These are the activations of a small neural network, seen along a few directions. Each row is one input.
Each table varies a few parts of the input and shows all the possible inputs, shuffled.
A made-up example of a description, with smaller parts first: one of 4 places along a line, together with either a single point or one of 9 places around a ring or (one of 3 separate values, together with one of 5 places around a ring).
Shared parts are said once, and a part with two or three values counts as separate values.
In the rows, zero is written as 100.

Other details of the inputs shift rows strongly along three fixed directions, in all tables alike. That doesn't count.

A family of inputs:
x1: 124, 78, 109, 90, 111, 88, 129, 125, 137, 121, 134
x2: 103, 95, 71, 90, 108, 140, 121, 90, 58, 90, 72
x3: 78, 165, 120, 152, 110, 61, 41, 93, 122, 149, 192
x4: 67, 141, 106, 141, 87, 84, 53, 83, 94, 60, 74
x5: 97, 72, 122, 78, 109, 111, 119, 100, 116, 102, 34
x6: 104, 120, 82, 121, 115, 82, 103, 117, 112, 176, 190
x7: 82, 78, 102, 86, 109, 136, 110, 89, 80, 102, 31
x8: 108, 73, 45, 78, 104, 137, 117, 94, 27, 108, 84
x9: 94, 122, 128, 105, 99, 79, 79, 85, 123, 80, 101
x10: 82, 125, 127, 125, 85, 106, 81, 89, 107, 60, 73
x11: 101, 95, 97, 107, 91, 97, 91, 87, 106, 99, 109
x12: 105, 76, 82, 85, 76, 137, 118, 78, 63, 75, 53
x13: 110, 81, 141, 87, 95, 66, 119, 131, 148, 73, 99
x14: 146, 62, 164, 32, 113, 54, 142, 137, 178, 62, 86
x15: 120, 92, 161, 96, 97, 73, 110, 116, 172, 52, 75
x16: 118, 85, 136, 94, 93, 78, 103, 108, 147, 90, 110
x17: 138, 86, 102, 88, 127, 95, 117, 122, 114, 146, 153
x18: 93, 117, 146, 107, 90, 56, 69, 96, 136, 49, 77
x19: 121, 95, 79, 87, 125, 111, 124, 134, 84, 145, 144
x20: 79, 141, 88, 145, 92, 101, 44, 64, 82, 95, 100
x21: 90, 100, 90, 99, 92, 97, 103, 108, 102, 97, 108
x22: 82, 97, 133, 91, 116, 78, 88, 114, 139, 119, 80
x23: 94, 100, 79, 94, 92, 134, 103, 92, 60, 61, 44
x24: 116, 92, 139, 75, 95, 62, 111, 99, 158, 76, 94
x25: 70, 125, 82, 119, 83, 106, 73, 84, 81, 74, 78
x26: 130, 92, 104, 77, 123, 91, 116, 133, 105, 142, 153
x27: 105, 78, 64, 71, 93, 137, 114, 91, 47, 86, 66
x28: 65, 123, 120, 134, 64, 113, 73, 75, 98, 46, 58
x29: 84, 158, 117, 141, 102, 54, 46, 81, 131, 123, 151
x30: 88, 136, 73, 140, 100, 123, 80, 89, 63, 130, 122
x31: 80, 132, 96, 132, 104, 51, 59, 104, 113, 146, 185
x32: 127, 67, 105, 58, 115, 89, 143, 117, 121, 126, 140
x33: 112, 74, 101, 80, 94, 111, 126, 94, 114, 55, 48
x34: 95, 126, 101, 127, 89, 114, 73, 82, 77, 103, 99
x35: 79, 126, 60, 140, 99, 104, 61, 96, 47, 154, 162
x36: 98, 102, 39, 103, 105, 137, 116, 85, 47, 129, 103
x37: 51, 119, 132, 132, 92, 84, 49, 85, 112, 80, 39
x38: 79, 112, 119, 118, 86, 65, 83, 105, 129, 73, 103
x39: 92, 99, 113, 113, 84, 90, 96, 92, 131, 69, 83
x40: 75, 138, 52, 129, 108, 108, 66, 72, 55, 153, 160
x41: 128, 67, 85, 69, 109, 110, 128, 98, 98, 102, 94
x42: 105, 97, 79, 96, 94, 136, 116, 84, 67, 74, 48
x43: 98, 82, 114, 87, 68, 123, 100, 96, 82, 49, 46
x44: 152, 45, 93, 32, 144, 71, 178, 157, 134, 137, 146
x45: 120, 88, 160, 83, 98, 65, 103, 123, 145, 59, 85
x46: 121, 89, 68, 94, 128, 114, 125, 132, 65, 147, 142
x47: 81, 116, 111, 121, 78, 107, 76, 81, 90, 88, 101
x48: 116, 67, 38, 78, 102, 157, 151, 98, 38, 125, 88
x49: 114, 96, 96, 98, 100, 98, 109, 105, 99, 138, 140
x50: 108, 90, 107, 80, 100, 77, 107, 115, 121, 113, 134
x51: 92, 87, 59, 95, 95, 143, 123, 89, 53, 103, 89
x52: 99, 99, 77, 109, 93, 138, 99, 78, 67, 64, 42
x53: 72, 124, 88, 131, 79, 111, 72, 96, 78, 96, 104
x54: 127, 40, 78, 55, 142, 135, 152, 121, 87, 157, 76
x55: 83, 118, 121, 106, 95, 75, 92, 91, 138, 73, 98
Each input here is: one of 5 places along a line, together with either a single point or (one of 2 separate values, together with one of 5 places around a ring).
Q: Changing only the place on the line of 5 turns x35 into x49. The same change can be made to x13. Which row results?
A: x6
Q: Changing only the place on the line of 5 turns x41 into x8. The same change can be made to x17. Which row results?
A: x45
Q: Change only the place on the line of 5 in x9. List by row number the other rows that result.
A: x14, x18, x20, x29
Q: Change only the choice among 2 separate values in x43. List by row number the other rows that result.
A: x53
Q: Which other rows agree with x40 in the place on the line of 5? List them by row number.
A: x2, x3, x7, x9, x10, x28, x32, x47, x51, x55

A family of inputs:
x56: 101, 111, 70, 120, 97, 124, 81, 98, 40, 75, 64
x57: 93, 104, 136, 120, 89, 66, 95, 83, 173, 58, 74
x58: 146, 63, 142, 81, 115, 94, 144, 123, 154, 81, 78
x59: 67, 93, 75, 107, 61, 119, 75, 76, 47, 60, 71
x60: 112, 117, 148, 115, 104, 70, 77, 102, 157, 53, 72
x61: 138, 78, 154, 66, 112, 102, 152, 116, 150, 81, 85
x62: 138, 61, 138, 56, 95, 121, 166, 134, 128, 83, 80
x63: 132, 52, 149, 53, 92, 79, 127, 140, 126, 68, 99
x64: 131, 58, 136, 72, 102, 80, 138, 154, 136, 61, 92
x65: 94, 75, 49, 70, 94, 143, 144, 110, 39, 98, 98
x66: 62, 143, 75, 124, 83, 128, 68, 48, 69, 63, 56
x67: 84, 117, 85, 125, 89, 77, 74, 88, 113, 161, 175
x68: 45, 98, 155, 97, 115, 56, 73, 105, 168, 102, 33
x69: 144, 86, 82, 66, 138, 82, 114, 132, 76, 170, 177
x70: 89, 133, 63, 126, 120, 54, 73, 106, 104, 140, 165
x71: 81, 98, 81, 116, 73, 133, 80, 44, 66, 80, 56
x72: 60, 132, 97, 134, 66, 134, 67, 90, 43, 52, 72
x73: 109, 98, 75, 86, 115, 96, 142, 121, 118, 175, 183
x74: 99, 131, 157, 97, 94, 63, 85, 110, 137, 46, 83
x75: 98, 56, 161, 57, 141, 85, 124, 145, 148, 126, 39
x76: 108, 88, 45, 62, 110, 133, 139, 98, 38, 102, 86
x77: 98, 127, 91, 153, 104, 90, 77, 118, 111, 157, 169
x78: 132, 65, 76, 83, 105, 159, 124, 85, 41, 124, 84
x79: 67, 110, 142, 124, 67, 46, 73, 106, 162, 21, 76
x80: 116, 103, 102, 112, 104, 92, 90, 115, 104, 173, 181
x81: 105, 103, 87, 103, 90, 144, 72, 65, 42, 76, 50
x82: 54, 155, 89, 179, 79, 66, 41, 82, 132, 127, 153
x83: 116, 68, 46, 58, 104, 124, 121, 90, 32, 107, 85
x84: 78, 147, 96, 131, 88, 139, 62, 63, 58, 64, 56
x85: 113, 72, 47, 72, 109, 166, 159, 81, 48, 119, 79
x86: 63, 168, 83, 166, 107, 57, 29, 70, 129, 120, 147
x87: 128, 89, 70, 69, 138, 78, 112, 101, 111, 174, 178
Q: Describe the family of inputs behind these rows.
A: one of 2 separate values, together with either a single point or (one of 3 separate values, together with one of 5 places around a ring)
Q: Changing only the choice among 2 separate values turns x71 into x78. The same change can be made to x87. Which row results?
A: x81
Q: Change only the choice among 3 separate values in x56. List by row number the other rows that result.
A: x69, x74
Q: Change only the choice among 3 separate values in x70. List by row number the other rows that result.
A: x76, x83
Q: Change only the choice among 2 separate values in x79. List by row number the other rows that result.
A: x64
